Each row below holds a small network's activations on one input, seen along a few directions.
Each table varies a few parts of the input and shows all the possible inputs, shuffled.
Descriptions start from the smaller parts, as in this example, which fits no table here: line(6) and (point or ring(11) or (values(2) and ring(8))).
Shared parts are said once, and a part with two or three values counts as separate values.

Other details of the inputs shift rows strongly along three fixed directions, in all tables alike. That doesn't count.
To show where, the next rows are all for the same input, with only those details redrawn:
[  2  14  19 -16 -30   9  22   1   8   2   2 -41]
[-10 -21  15   1  17   7 -12  20   4  -8   3  13]
[-25 -16  -9 -12  20   3  35  -3 -18 -18 -40  18]
[-29 -18  -8 -14  33  19  49   3 -28 -23 -51  26]
[ -9 -36   9  17   5 -45 -70  10  30   1  32  25]
[-18 -12 -17  -6 -25 -59 -10 -32  13  -2 -11  -3]
[-27 -16 -16 -12  11 -13  31 -15 -15 -17 -42  16]
[-32 -38 -16   1  36 -20  -1  -3 -11 -20 -32  48]

Rows:
x1: [ -2  12  24  19   6  35 -26  46  -3   6  44   4]
x2: [-17 -31  13  12  22 -10 -63  11  22   6  24  53]
x3: [-33 -12 -31  -1   8  18  27   0 -23 -15 -39  18]
x4: [ 25  13 -16  11 -24 -29 -34 -34  30  19  19  -7]
x5: [ 22   3  14  21  46  36   5  17 -12  -1   4  19]
x6: [ 15  -1  62  15  22  45 -42  59   8   6  64   8]
x7: [-26  -6  -1  11  22  39  -3  21 -10  -3   0  32]
x8: [ 51  -2  34  27  33  50 -48  62  13   2  53  -5]
x9: [-19  -5  23  23  20  29 -21  30   7   6  24  16]
x10: [ 24  17   8 -23 -47  -4   1 -23  26  14   3 -53]
x11: [ 10  28   8 -32   4  57  60  -5 -19  -3 -27 -13]
x12: [ 17  -9   7   1 -17 -42 -42 -14  32   8  22 -16]
x13: [-14 -30 -17   3  68  -5   2   7 -33 -14 -22  75]
x14: [  1 -11  34  28  13  34 -35  57   2   0  44  -6]
x15: [-10  14   3  -4 -40  25  14   1  11   9  -3 -43]
x16: [ -2 -26 -35  -6  -6 -61 -37 -37  14  -5 -11  25]
x17: [ 11  -3 -34   2 -16 -31  -1 -44  18   6 -29 -11]
x18: [-18  -4 -33 -16 -22 -48  27 -25 -20  -7 -27  -1]
x19: [ 29  -4  28  -2  32  43 -14  50  -8 -10  23   4]
x20: [ -6  29 -11  -8 -51   2  46  -3 -16   7  -5 -58]
x21: [  6   2  -4  11  41  25  26  -8  -7  -2 -26  21]
x22: [-48  -7 -26   0  20  21  36 -15 -23  -7 -50  36]
x23: [  3   5 -26   3   7  -6  13 -39   6   8 -33  13]
x24: [-21  12 -41  -2 -41 -47  16 -27 -12  -4 -19 -19]
x25: [ -1  11  30 -20   5  62  53  28 -14 -10 -15 -28]
x26: [ 14  -3 -34   8   8 -24  20 -18 -14  -3 -24   0]
x27: [  2 -16 -20   8  15 -65 -55 -20   7  -1  17  47]
x28: [  1 -30 -32   5   4 -76 -42 -24   4  -3   4  27]
x29: [ -2  10   2  -4 -14 -24 -18  -1   0   3  22   9]
x30: [ 23  30  31 -16   4  42  40   8 -16   2   4 -26]
x31: [ 29  39   4  -7   5  53  68   3 -26   6 -14 -31]
x32: [-4  5 40 -3 18 45  5 31  1  2 17  5]
x33: [  5  -1 -37   4  -2 -38  25 -46   3  -3 -43  -8]
x34: [ 14 -16  12   3  28   1 -12  16  -7 -10   5  11]
x35: [ -6  47 -10  -8 -70 -19  36 -25  -5  22  10 -60]
x36: [-28 -25  -9 -16  32  32  32   8 -21 -19 -49  34]
x37: [-22 -21 -22 -14  12  -1  12  -6 -15 -18 -32  30]
x38: [-19 -19  18  21  31  43  -9  45  -3  -8   7  12]
x39: [ 24  42  14 -29 -62  -1  15 -39  27  25   9 -61]
x40: [ 41  43  18   0   1  52  31  17  -9   8  13 -32]
x41: [  1   4   5   3 -29 -45 -36  -5  12  16  41  -1]
x42: [ 11  17  41  30 -32  -1 -61  29  29  25  79 -30]
x43: [-22 -25 -18   5  -1 -52 -58 -21  17   2  15  51]
x44: [ 43  37  -9 -10 -60   0  15 -31  24  16   6 -73]
x45: [ -8  -3  -5 -13  13  12  24  18 -27 -19 -17  12]
x46: [ 18   8  20   1 -17 -28 -39 -15  34  18  36 -13]
x47: [  3  -3   4   1 -34 -50 -28 -11  13   3  23 -19]
x48: [ 35  27  -1   2 -21   5  33 -14  -2   4  -7 -51]
What is each input in this table made of?
Answer: values(2) and line(4) and ring(6)
The inputs of x24 and x3 match in every part but the ring(6) part. If x29 is changed in the same way as x24 into x3, which row does it become?
Answer: x43
The inputs of x34 and x19 match in every part but the ring(6) part. If x5 is changed in the same way as x34 into x19, which row does it become?
Answer: x40
Which other rows does x12 become when the values(2) part takes its other values? List them by row number.
Answer: x46
Which other rows does x25 become when the values(2) part takes its other values? List them by row number.
Answer: x32
Start at x4 and move only the line(4) part, one step at a time. The first step leads to x11. Which rows follow, in order?
Answer: x43, x7

Rows:
x49: [ 36   0 -11   5  50   0  20   8 -21 -11 -12  21]
x50: [-16  -5  -8  29  10 -39 -46 -22  11  10  16  39]
x51: [ -2  12   7  12  18  35 -18  13  -4   5  16  27]
x52: [-25 -11   1  -2  28   9  35  21 -26 -10 -17  19]
x53: [ -5 -10   9  20  21  17  -9  33 -12   3  14   4]
x54: [-25 -15  -4  -9  22  -2  34   2 -33 -10 -22  27]
x55: [  0  13  13 -25 -16  -5  44 -11 -17 -15 -18 -26]
x56: [ 49 -19 -20  22  23 -56 -54 -11  12   7  22  13]
x57: [ 10 -20  36   6  18  26 -22  46   4  -4  26 -12]
x58: [ 16  15  21 -18 -36  21 -13  -5  37  14  19 -39]
x59: [ -7  27   7   2 -16   5  36  11 -14   5   5 -28]
x60: [ 15  16  35  -8 -28  12  -9  -7  39   9  16 -45]
x61: [ -1  -8  -2  11  15  24 -16  35 -13   1  14   9]
x62: [-12 -19 -21  44   6 -36 -46 -13  15   3   9  25]
x63: [-15 -13 -11 -18  26  20  17 -13   1 -19 -44  27]
x64: [-10  -3  15  19  24  33 -11  13  13  11   8  16]
x65: [ -3  24 -11  12 -18   0  28  -8 -18   2  -7 -32]
x66: [  3  10  27  31  22  47 -24  23  18  11  28   5]
x67: [-21   5 -13  13  25   2  31  -3 -39 -15 -19  29]
x68: [-25 -11 -19 -12  19   2  29  12 -27 -12 -24  27]
x69: [  2  13   6  22   9  19 -22  37  -6  -2  34   9]
x70: [-13 -13  11  -4  30  -1  18  21 -15 -24 -17  15]
x71: [ -9 -11   0 -13  24   6  11  22 -16 -26 -17  20]
x72: [ -6  -1  -8 -13 -23  -4  42 -25   1  -6 -38 -31]
x73: [-13  14 -19 -24 -25  10  37 -33   6  10 -31 -15]
x74: [ -1   8  13 -22 -21 -10  33  -9 -12  -6  -6 -25]
x75: [ 16  17  31 -26 -26  29  -3   6  17  11  20 -27]
x76: [ 13  33  17  -8 -39  17 -11  -2  16  26  32 -28]
x77: [ 19   6  18 -17 -27  21  -2  23   5   2  19 -45]
x78: [-12  25 -25 -12 -24  12  36 -34   2  10 -29 -13]
x79: [-15  -3 -34  16  19  23  19  -5 -20 -12 -35  25]
x80: [ -4 -22  14   4   3 -48 -58 -16  30   2  18  25]
x81: [ 17  29   4   9 -26  27  -3  19  -4   8  27 -40]
x82: [-26  -7 -24  32  18 -46 -16  -5 -12  -8   1  36]
x83: [ 12   6  21   4 -37  11  -3   6  25  19  23 -49]
x84: [ -1 -10  36  10  19  44 -21  27  24  15  26   3]
x85: [-10   0 -34 -27 -40 -78   4 -53  -4 -14 -24  -2]
x86: [  6  18  37 -11 -22  25   6   5  14  23  24 -29]
x87: [-16 -15  -8  20  24  21  14  10 -10  -2 -20  17]
x88: [  0 -37 -12  10  -9 -37 -62  -5  32  -1  13  16]
x89: [-15  27  -7 -11 -21  -2  44 -33 -11  13 -23 -12]
x90: [ -3   5  -6 -19 -18 -16  41 -17 -13 -14 -34 -36]
x91: [ -5 -10  -6  23  -2 -36 -61  22  13   8  45  24]
x92: [ 60  27   7  -1   1  14   4 -22  25  18   8 -31]
x93: [ -3   5 -15 -16 -27  20  37 -11  -3   4 -26 -26]
x94: [-16  -6 -18  -8 -30 -57  -7 -57  31   7 -20  -9]
x95: [ -7 -11 -10  12  22  43   7  23 -10  -3 -14  19]
x96: [ -2 -11 -33 -10 -39 -57 -14 -45  22  -7 -24 -13]
x97: [ -6 -15  26   2  22   7  -4  36  -3 -11  14   7]
x98: [-15 -19 -15 -10  23  23  22  19 -28  -9 -24  17]
x99: [-12  10 -36  -6 -42 -65  -6 -40  -6   7   2   2]
x100: [  0   0  25  15  11  12 -15  31  -9   5  35   8]
x101: [  5   3  -6  -9 -53 -67 -40 -14  28   6  32 -26]
x102: [-17 -23  -2   2  26   9  16  19 -22  -5 -15  12]
x103: [ 40 -11 -14  11  32 -46 -44 -31  16  11  10  39]
x104: [ -5  15  -6 -29 -27   6  42  -7 -23   0 -10 -17]
x105: [-13  -9  -4 -25  24  13  18 -11 -13 -18 -38  33]
x106: [ -5  -8  17  -9  15  31 -15  18   2   9  13  25]
x107: [ 69  29  17  -5 -12  -6   0  -4   4  13  35 -38]
x108: [ 48 -13  -4  15  54  32   6  11  -5  -5 -13  16]
x109: [ -7 -26   5   3  27  16  11   9  -1 -20 -30  11]
x110: [ -4 -13  33  -6  23  21 -11  15   7   1   8  17]
x111: [  1  33 -13  -4 -26   4  26 -11 -23  -2   2 -15]
x112: [  2 -26   6  -2  -5 -38 -58   9  13  -4  36  23]
x113: [-20 -34 -44  -8   9 -62 -16 -26 -10 -23 -38  32]
x114: [ 12  36  10   8 -23  43  -5   0  20  16  21 -28]
What is each input in this table made of?
Answer: ring(6) and (point or (values(2) and line(5)))
The inputs of x64 and x87 match in every part but the ring(6) part. If x73 is changed in the same way as x64 into x87, which row does it become?
Answer: x93
The inputs of x52 and x83 match in every part but the ring(6) part. If x71 is changed in the same way as x52 into x83, which row does it become?
Answer: x96
Start at x60 and move only the line(5) part, one step at a time. The first step leads to x94. Which rows follow, in order?
Answer: x84, x64, x66
Which other rows does x112 become when the values(2) part takes its other values? List them by row number.
Answer: x74
Which other rows does x75 become when the values(2) part takes its other values? List them by row number.
Answer: x110
Start at x78 and move only the ring(6) part, one step at a time. The first step leads to x95. Which rows follow, in order?
Answer: x61, x91, x99, x76
Which other rows does x89 become when the line(5) part takes its other values? List them by row number.
Answer: x50, x80, x86, x110

Rows:
x115: [ -4  16   0  -8 -34 -17  22   2  -6   3  11 -35]
x116: [-12   4  23  -6  27  66  19  39  -3   1  -8   5]
x117: [ 26  17  16  16 -13   0 -48  -3  46  16  39 -14]
x118: [  5  39  38 -12 -36  60  33  10   6  11  15 -41]
x119: [  9 -34   5  11  51   4 -39  22  20  -4  10  43]
x120: [-20 -20  -2   1  16   4  15  18 -20 -23 -23  10]
x121: [-15   3  18 -22  25  54  55  29 -35  -9 -12   4]
x122: [ 12  16  40  17 -10  30 -32  55   7  17  60 -25]
x123: [ 12   8 -21  29 -28 -52 -35 -31  23  11  18 -12]
x124: [ 13 -37   7  24  46  -5 -41  31   0 -17  10  34]
x125: [-32   9 -18  -3   0 -11  19 -22 -20  -6 -16  22]
x126: [-21   9  -6 -10  -4  -5  16  -6 -19   7  -6   6]
x127: [  3   7 -36 -15 -63 -35 -38 -15  13   6  21 -14]
x128: [-27 -13  -2 -26  13   7  44  -9 -26 -24 -50  23]
x129: [ 18  29 -11 -26 -38 -30  38 -39  -4  12  -3 -41]
x130: [  0 -11   4  15 -37 -40 -38   6  26  14  39 -27]
x131: [ -4  34  19  -8 -32  61  41  -1   1   7  -5 -52]
x132: [ 17   4  -5   7 -14  -6 -15 -19  17  20   5 -22]
x133: [ 34  -5  13  19 -15 -17 -37  16  26  15  46 -28]
x134: [ 35   5  25  -6 -27 -10 -22  -4  30  20  38 -26]
x135: [ 28  37  23  -1 -17  66  31   0   8  12   4 -54]
x136: [-16 -19  -1   7  13 -30 -23  18 -11 -20   6  22]
x137: [-25  -7 -15 -19   0  -5  31 -12   1  -7 -32   6]
x138: [-15 -18   3  24  16   8 -22  31  -4   5  12  16]
x139: [-11   0 -12   5 -47 -39 -31 -30  26  23  12 -27]
x140: [ -3   0 -23  -9   4 -20  25 -36 -11   6 -36  22]
x141: [ 37  36  33  21  -9  37 -15  32  10  10  52 -34]
x142: [-28 -20 -17 -17  -5 -31  20 -26  -7  -4 -29  25]
x143: [ 34 -17   4   4  39  68 -45  64  -7  -9  32  37]
x144: [ -6  -4 -31 -22  11 -30  33 -40  -5 -21 -60  12]
x145: [ 22  14  -7  18 -20 -45 -34  -7  11  18  33 -15]
x146: [-29 -21 -15   2   1 -34 -17 -18   0   7 -12  40]
x147: [ 20 -34  29  16  57  56 -27  46   7  -1  20  23]
x148: [ -6   2 -23   2   5 -21  12 -42  -2  -2 -28  31]
x149: [-23 -49   1  12  38   7 -31  21   4  -6   1  41]
x150: [ 12  10 -15   3 -22 -60 -32 -35  11  23  22  -3]
x151: [ 22  12   2 -19 -25   2  24 -25   6  -3 -20 -45]
x152: [-15  15  21  -3  24  77  32  29  -4  -9 -13   4]
x153: [  9 -14   0  -4  24 -28 -21  -5  -8 -12   3  24]
x154: [-28  11 -20  12  -1 -13  16  -8 -19 -10 -12  15]
x155: [-10   4  31 -23  26  57  40  37 -34 -20 -11   0]
x156: [  4   4 -20  -9  13 -22  36 -12 -29 -24 -35   3]
x157: [ -2   3 -35  -9  12 -25  54 -22 -32 -13 -40   7]
x158: [-25  -3  -6 -26  10  11  40  -6 -10 -24 -48   5]
x159: [-24 -45  -5   8  17 -32 -48  -3  11 -13  -5  33]
x160: [-23 -26   1  39  34   9 -38  31  -1  -8  15  43]
x161: [  7 -35   2   4  26 -39 -46  -8  11 -10   1  45]
x162: [ 26  31  -8   5 -48 -19  13 -20  10  23   9 -59]
x163: [ 24  52  20 -13 -17  47  47  -5 -12   9   7 -42]
x164: [ -4   4 -28  -7  13 -12  20 -28   1   3 -38  14]
The inputs of x123 and x160 match in every part but one. If x153 is changed in the same way as x123 into x160, which row does it become?
Answer: x155
What is each input in this table made of?
Answer: values(2) and (point or (line(4) and ring(6)))
Start at x130 and move only the ring(6) part, one step at a time. The first step leads to x115. Which rows follow, in order?
Answer: x121, x142, x137, x149
Which other rows does x131 become when the line(4) part takes its other values? List them by row number.
Answer: x139, x149, x159
